Look-ups in named tables: a row name and a column name give one cell, copied from the table.

bop
columns: kere, mifaf, koriv
goz: [187, 113, 96]
demimet: [94, 169, 46]
baz: [95, 190, 172]
gosoda: [138, 51, 135]
guno: [146, 38, 164]
buv: [143, 183, 160]
goliban: [76, 135, 140]
mitin: [102, 142, 130]
tig: [53, 157, 140]
nugul: [203, 145, 95]
sogegu: [147, 209, 121]
tula: [141, 192, 85]
pugal: [181, 222, 204]
tukegiv: [181, 194, 61]

mitin, koriv -> 130
gosoda, mifaf -> 51
nugul, kere -> 203
buv, kere -> 143
tig, kere -> 53
tukegiv, mifaf -> 194
sogegu, kere -> 147
buv, mifaf -> 183
tukegiv, kere -> 181
baz, mifaf -> 190
pugal, kere -> 181

vodude:
|  | lig | tuziral | bab | temune | suk | zagi |
|---|---|---|---|---|---|---|
| tuvili | 120 | 70 | 106 | 133 | 179 | 128 |
| pozin | 168 | 149 | 108 | 141 | 37 | 65 |
| pone | 162 | 175 | 107 | 91 | 65 | 36 |
| fituma | 158 | 86 | 137 | 167 | 63 | 98 |
| pilu | 117 | 191 | 196 | 154 | 36 | 148 |
| gafe | 72 | 156 | 182 | 106 | 117 | 170 |
| kot | 85 | 85 | 178 | 157 | 140 | 191 |
| toge | 71 | 45 | 33 | 95 | 90 | 139 |
| kek | 94 | 100 | 18 | 116 | 130 | 141 |
| liku | 153 | 162 | 191 | 98 | 106 | 60 |
| bub | 187 | 167 | 107 | 173 | 66 | 76 |
| lukit | 109 | 136 | 91 | 165 | 31 | 157 |
| mobu | 46 | 150 | 167 | 99 | 90 | 192 |
| mok | 72 | 132 | 176 | 101 | 136 | 165 |

lig of mok is 72
temune of bub is 173
tuziral of gafe is 156
tuziral of fituma is 86
zagi of mok is 165
temune of pilu is 154
bab of bub is 107
suk of kot is 140
zagi of tuvili is 128
suk of pilu is 36
temune of kek is 116
tuziral of mobu is 150
zagi of lukit is 157
bab of lukit is 91
temune of pone is 91
temune of kot is 157
suk of pozin is 37
temune of pozin is 141

kemug =
	fanano	vemal	tibem
kodoga	15382	22924	50536
nagare	37219	57704	79893
masuk	24720	53078	56402
rumus	72920	56072	27198
bofadet	30415	14263	19788
runefel	62722	40456	347
vab	45688	38597	34183
sefe	17951	64889	81394
kemob	33211	38738	44430
murog	43304	43425	43467
razon	49387	51965	61794

What is the tibem of masuk in kemug? 56402
What is the fanano of bofadet in kemug? 30415
What is the tibem of razon in kemug? 61794
What is the vemal of runefel in kemug? 40456
What is the fanano of sefe in kemug? 17951
What is the tibem of murog in kemug? 43467
Which row has the largest vemal? sefe

Table podi
         nus  fab  muf
lugifar   74   18   52
vokabet   63   82   39
zoso      37   40   46

What is the muf of lugifar in podi? 52
What is the nus of lugifar in podi? 74
What is the fab of lugifar in podi? 18
What is the nus of vokabet in podi? 63
What is the muf of vokabet in podi? 39
What is the muf of zoso in podi? 46
What is the nus of zoso in podi? 37
What is the fab of zoso in podi? 40
What is the fab of vokabet in podi? 82

vugep =
|  | mana | dar | tob |
|---|---|---|---|
| bosaz | -31 | -35 | -35 |
| zemimon | 51 | -75 | -53 |
| sulaz | 18 | -52 | -43 |
| fidugog | -63 | -84 | -52 |
| gumi | -31 | -35 | -35 |
| nak | -4 | -38 | -38 |

zemimon, dar => -75
fidugog, tob => -52
zemimon, tob => -53
nak, mana => -4
fidugog, dar => -84
gumi, mana => -31
bosaz, dar => -35
sulaz, tob => -43
sulaz, dar => -52
gumi, tob => -35
sulaz, mana => 18
nak, dar => -38
fidugog, mana => -63
bosaz, tob => -35
gumi, dar => -35
nak, tob => -38
bosaz, mana => -31

Table fon
|  | nulane | vonik | vapuz | fibin | nosozo | neb | gobib | kedefop | tof |
|---|---|---|---|---|---|---|---|---|---|
| geba | 161 | 110 | 160 | 41 | 112 | 117 | 79 | 137 | 155 |
| minu | 130 | 132 | 167 | 90 | 31 | 89 | 85 | 150 | 114 |
| nud | 127 | 113 | 133 | 88 | 89 | 97 | 106 | 131 | 114 |
| pifa | 216 | 180 | 113 | 122 | 70 | 96 | 122 | 122 | 96 |
| luvez | 85 | 93 | 90 | 100 | 151 | 113 | 111 | 97 | 107 |
| depit | 64 | 123 | 159 | 172 | 27 | 87 | 121 | 89 | 86 |
| vofazep | 217 | 108 | 76 | 55 | 155 | 105 | 92 | 156 | 125 |
| limosid | 105 | 85 | 56 | 79 | 204 | 161 | 115 | 97 | 115 |
| zupav | 34 | 87 | 130 | 138 | 117 | 124 | 112 | 72 | 99 |
| lelaku | 63 | 97 | 47 | 163 | 143 | 111 | 139 | 63 | 79 |
| vup | 128 | 99 | 118 | 53 | 159 | 128 | 106 | 116 | 142 |
| natu | 93 | 124 | 125 | 142 | 63 | 95 | 107 | 116 | 86 |
| zira | 61 | 109 | 80 | 181 | 78 | 91 | 130 | 92 | 70 |

zupav, kedefop -> 72
zupav, nulane -> 34
limosid, neb -> 161
geba, nosozo -> 112
nud, fibin -> 88
natu, fibin -> 142
depit, kedefop -> 89

